Each row below holds a small network's activations on one input, seen along a few directions.
Each table varies a few parts of the input and shows all the possible inputs, shuffled.
Descriptions start from the smaller parts, as in this example, which fits no table here: one of 2 separate values, together with either a single point or one of 11 places along a line or (one of 4 places along a line, together with one of 8 places around a ring).
Shared parts are said once, and a part with two or three values counts as separate values.
In the rows, 128 means zero.

Other details of the inputs vary at random and push rows far along two fixed directions, the same in every table; ignore that.

A family of inputs:
R1: [106  66 137 156 209 113  54 195 217  91 162  20  87]
R2: [ 93 114 152 143 105  94 162 100  92 200 107 159 122]
R3: [119  94 129 134 163 112 111 146 185 133 166  62  90]
R4: [130 153 144 112  87 120 153 104  78 137  82 200 133]
R5: [ 95 101 129 132 144 110 111 140 160 145 152  86  92]
R6: [153 128 108 117 140 151  90 146 149  72  98 150 154]
R7: [120  93 129 160 196 104  97 169 175 117 168  34 113]
R8: [148 143 121 107 129 141 119 117 144 107 123 152 133]
R9: [158 127 116 117 145 157  99 152 144  77 104 147 159]
R10: [ 79 116 119 119  93 114 160 103  93 189 128 153 117]
R11: [113 103 129 164 171 121 105 157 166 115 152  40 112]
R12: [ 90 144 114 142  86 117 162  93  78 180 136 129 112]
R13: [176 151 123 108 141 149 110 148 157  75 122 159 144]
R14: [101  77 112 132 156 116  98 125 164 143 147  56  96]
R15: [204 170 126 125 177 161  88 175 159  22 105 149 192]
R16: [ 85 122 149 126  94  92 157 102  83 179 109 151 100]
R17: [166 160 122 105 124 149 125 143 142  92 117 177 143]
R18: [195 157 124 121 154 155 110 149 145  55 125 142 175]
R19: [ 93 138 126 113  90 107 164 109 107 191 148 158  96]
R20: [ 75 118 109 121  89 110 154 101  97 185 120 155 109]
R21: [119  98 128 162 185 114  96 164 173 114 161  36 113]
R22: [145 145 147 122 123 128 118 133 104  96  82 182 140]
R23: [175 191 120 106  86 160 158 101  81 103 109 209 174]
R24: [171 186 120 110  97 159 154 112  90  97 107 198 173]
R25: [112  58 141 160 213 116  69 196 215 111 179  12  93]
R26: [191 175 124 132 149 171 104 157 142  36  93 154 181]
R27: [ 92 128 134 115  92 119 168 107  98 191 151 154 107]
R28: [164 144 152 134 135 137 119 139 123  93  72 192 178]
R29: [102 139 117 133  75 118 165  80  83 177 149 122 113]
R30: [149 133 118 103 115 156 126 109 117 114 117 160 151]
R31: [ 83 122 109 113  90 115 153  93  93 187 122 146 104]
R32: [162 144 148 120 116 131 141 109 105 130  79 187 163]
R33: [181 170 121 114 128 152 136 136 119  78 116 171 175]
R34: [ 93 143 117 137  80 117 166  90  81 178 139 124 112]
R35: [111 106 132 158 176 112 104 159 165 121 156  49 117]
R36: [ 86 117 121 112  89 121 158  99  89 190 133 145 114]
R37: [101  92 148 140 135  91 126 117 133 161 126  90  90]
R38: [186 145 135 119 169 169  82 179 172  41 113 154 169]
R39: [109  63 125 140 175 120  87 153 177 130 160  35 104]
R40: [101 130 127 144 111 119 155 112 110 160 145 101 113]
R41: [176 135 133 113 151 162 104 154 157  69 131 143 151]
R42: [ 86 131 123 114  91 111 161  96 104 184 139 155  97]
R43: [110  86 156 145 142  96 135 114 134 185 124  88 109]
R44: [107  87 128 137 166 110  96 143 180 131 161  63  93]
R45: [190 155 129 112 161 161  76 187 176  33 110 161 161]
R46: [103  63 114 142 177 113  79 149 186 125 151  29  93]
R47: [ 98 141 126 124  98 103 178 100  88 186 151 137 121]
R48: [ 97  87 157 151 140  91 134 126 134 178 121  96 113]
R49: [100 139 125 135  85 121 175  90  85 181 146 128 113]
R50: [ 86 119 106 113  89 116 155  91  95 186 123 146 104]
R51: [156 134 125 120 157 149  87 163 164  63 115 143 139]
R52: [170 174 119 124 109 163 142 123 107  84 105 170 165]
R53: [172 182 121 109  89 160 156 102  90 106 116 192 168]
R54: [ 95 140 114 138  80 120 167  90  81 178 141 125 111]
R55: [107  81 137 143 169 120 111 158 173 142 172  57  92]
R56: [ 99  98 154 144 127  95 148 113 116 192 115 114 113]
R57: [186 161 124 116 131 155 132 132 128  78 126 153 169]
R58: [ 94 119 146 126  93  91 157  94  86 182 113 151 100]
R59: [100 139 116 136  78 118 163  84  79 178 147 125 112]
R60: [ 78 121 151 132  97  92 152 110  77 180 108 158 100]
R61: [111 117 130 147 142 113 130 135 138 144 157  73 114]
R62: [179 184 115 128 120 168 113 136 117  54  90 171 180]
R63: [112  89 136 134 153 125 126 135 163 149 170  72  96]
R64: [154 134 117 107 124 158 121 129 122  99 106 162 155]
R65: [172 171 121 120 102 165 143 111 106  90 115 165 163]
R66: [179 157 124 110 147 155  94 169 160  62 115 170 151]
Each input here is: one of 6 places along a line, together with either one of 2 separate values or one of 4 places along a line or one of 5 places around a ring.
Changing only the place on the line of 6 turns R61 into R35. The same change can be made to R36. Which row results? -> R10
Changing only the place on the line of 6 turns R34 into R62. The same change can be made to R16. Which row results? -> R60
Start at R36 and move only the place on the ring of 5, one step at a time. The first step leads to R31. Which rows follow, in order? -> R5, R19, R27
Change only the choice among 2 separate values in R4. List by row number the other rows that result. -> R56
Start at R14 and move only the place on the line of 6, one step at a time. The first step leads to R46. Which rows follow, in order? -> R50, R31, R6, R20

A family of inputs:
R67: [146 107 137 129 164 131  94 158 167  94 119 112 132]
R68: [130 131 137 126 122 120 134 119 117 135 113 143 129]
R69: [150 119 131 143 169 137  89 167 165  77 127  91 137]
R70: [122 132 118 122 114 135 128 121 115 126 119 141 131]
R71: [134 151 124 127 114 133 146 124 119 130 149 135 127]
R72: [131 132 144 130 124 119 137 121 115 135 116 143 132]
R73: [133 150 120 126 114 136 144 123 120 129 147 132 127]
R74: [144 110 129 129 169 137  85 162 173  84 125 105 132]
R75: [151 116 128 141 171 135  85 168 169  74 127  88 137]
R76: [131 131 140 129 122 122 135 121 116 135 114 143 130]
R77: [124 120 131 113 119 128 129 123 126 138 114 152 124]
R78: [ 50  58 147 156 148  71 137 130 147 221 173  43  60]
R79: [150 111 136 136 165 130  90 153 164  85 117  98 134]
R80: [128 146 110 118 111 142 140 116 120 127 146 132 126]
R81: [136 140 125 128 119 136 145 118 116 136 137 131 139]
R82: [126 137 135 136 122 124 139 122 112 133 117 137 136]
R83: [128 126 137 120 124 121 134 127 125 140 116 153 128]
R84: [134 137 118 124 117 137 143 114 117 134 138 131 137]
R85: [121 135 122 126 117 129 133 124 113 129 123 140 130]
R86: [123 130 120 128 113 132 129 115 115 131 114 136 132]
R87: [121 130 128 119 123 126 130 128 124 134 122 150 126]
R88: [137 139 129 130 123 133 145 121 119 134 140 129 140]
R89: [126 135 134 123 124 126 132 130 123 135 121 153 129]
R90: [132 148 114 122 115 138 140 121 122 124 147 131 127]
R91: [136 138 122 126 121 134 142 119 119 133 138 128 138]
R92: [133 134 114 120 114 142 139 110 118 133 136 130 135]
R93: [129 135 132 133 129 126 128 134 122 122 125 132 131]
R94: [131 147 112 120 114 141 139 119 122 125 147 131 127]
R95: [121 133 120 124 115 132 131 121 114 130 122 140 129]
R96: [135 134 116 123 118 140 139 114 120 132 138 128 135]
R97: [123 133 130 121 124 123 133 128 123 137 122 152 127]
R98: [125 136 128 132 119 125 136 120 113 132 115 136 135]
R99: [128 136 137 124 125 124 133 130 123 134 123 154 130]
R100: [127 126 129 121 116 127 128 114 119 133 112 142 125]
R101: [133 150 117 123 116 135 142 124 121 126 147 132 127]
R102: [129 127 131 123 118 125 130 115 118 133 113 142 126]
R103: [ 52  70 137 166 142  77 139 123 135 209 168  32  70]
R104: [124 131 122 130 114 130 131 116 114 131 115 136 132]
R105: [122 128 125 114 119 131 126 124 125 132 119 152 127]
R106: [147 104 135 127 166 134  90 159 171  91 119 109 131]
R107: [146 116 127 142 159 134  93 152 159  85 119  94 139]
R108: [128 129 144 125 126 121 137 128 122 140 119 154 130]
What do these inputs look like to the network? -> one of 6 places along a line, together with either one of 2 separate values or one of 5 places around a ring
Changing only the place on the line of 6 turns R75 into R69. The same change can be made to R68. Which row results? -> R76
Changing only the place on the line of 6 turns R77 into R106. The same change can be made to R80. Which row results? -> R94
Start at R70 and move only the place on the ring of 5, one step at a time. The first step leads to R105. Which rows follow, in order? -> R77, R100, R86
Start at R88 and move only the place on the line of 6, one step at a time. The first step leads to R81. Which rows follow, in order? -> R91, R84, R96, R92
Change only the choice among 2 separate values in R91. List by row number the other rows that result. -> R101

A family of inputs:
R109: [127 119 131 133 119 118 133 106 116 142 117 125 126]
R110: [119 120 130 117 123 128 131 133 123 140 125 158 127]
R111: [128 131 124 126 115 128 150 110 121 146 148 118 122]
R112: [124  83 134 154 178 119  71 161 182  97 135  38 104]
R113: [121 144 107 123 114 135 136 123 124 133 146 132 120]
R114: [121 134 138 149 121 120 140 126 108 136 114 126 133]
R115: [191 164 138 105 145 160  94 153 147  43  88 187 163]
R116: [203 170 119 109 135 181 112 141 144  50 110 169 189]
R117: [136 127 145 122 121 120 138 121 126 142 121 150 124]
R118: [101 121 117 127 110 118 129 118 116 145 117 127 118]
R119: [124 119 139 118 127 121 143 123 124 160 126 146 125]
R120: [127 151 126 140 120 125 145 128 109 135 149 119 135]
R121: [119 138 147 139 130 110 144 131 115 141 125 141 130]
R122: [ 98 113 120 127 113 125 135 114 109 153 122 130 123]
R123: [110 128 128 119 122 117 129 131 129 142 123 153 116]
R124: [129  94 122 147 181 124  87 165 189  92 169  28  99]
R125: [115 116 126 126 118 119 141 103 109 158 120 127 130]
R126: [111 132 114 124 112 136 145 116 115 149 151 130 121]
Changing only one part turns R111 into R117. The same change can be made to R113. Which row results? -> R123
What do these inputs look like to the network? -> one of 3 separate values, together with either a single point or one of 5 places around a ring
Change only the choice among 3 separate values in R115. List by row number the other rows that result. -> R112, R124
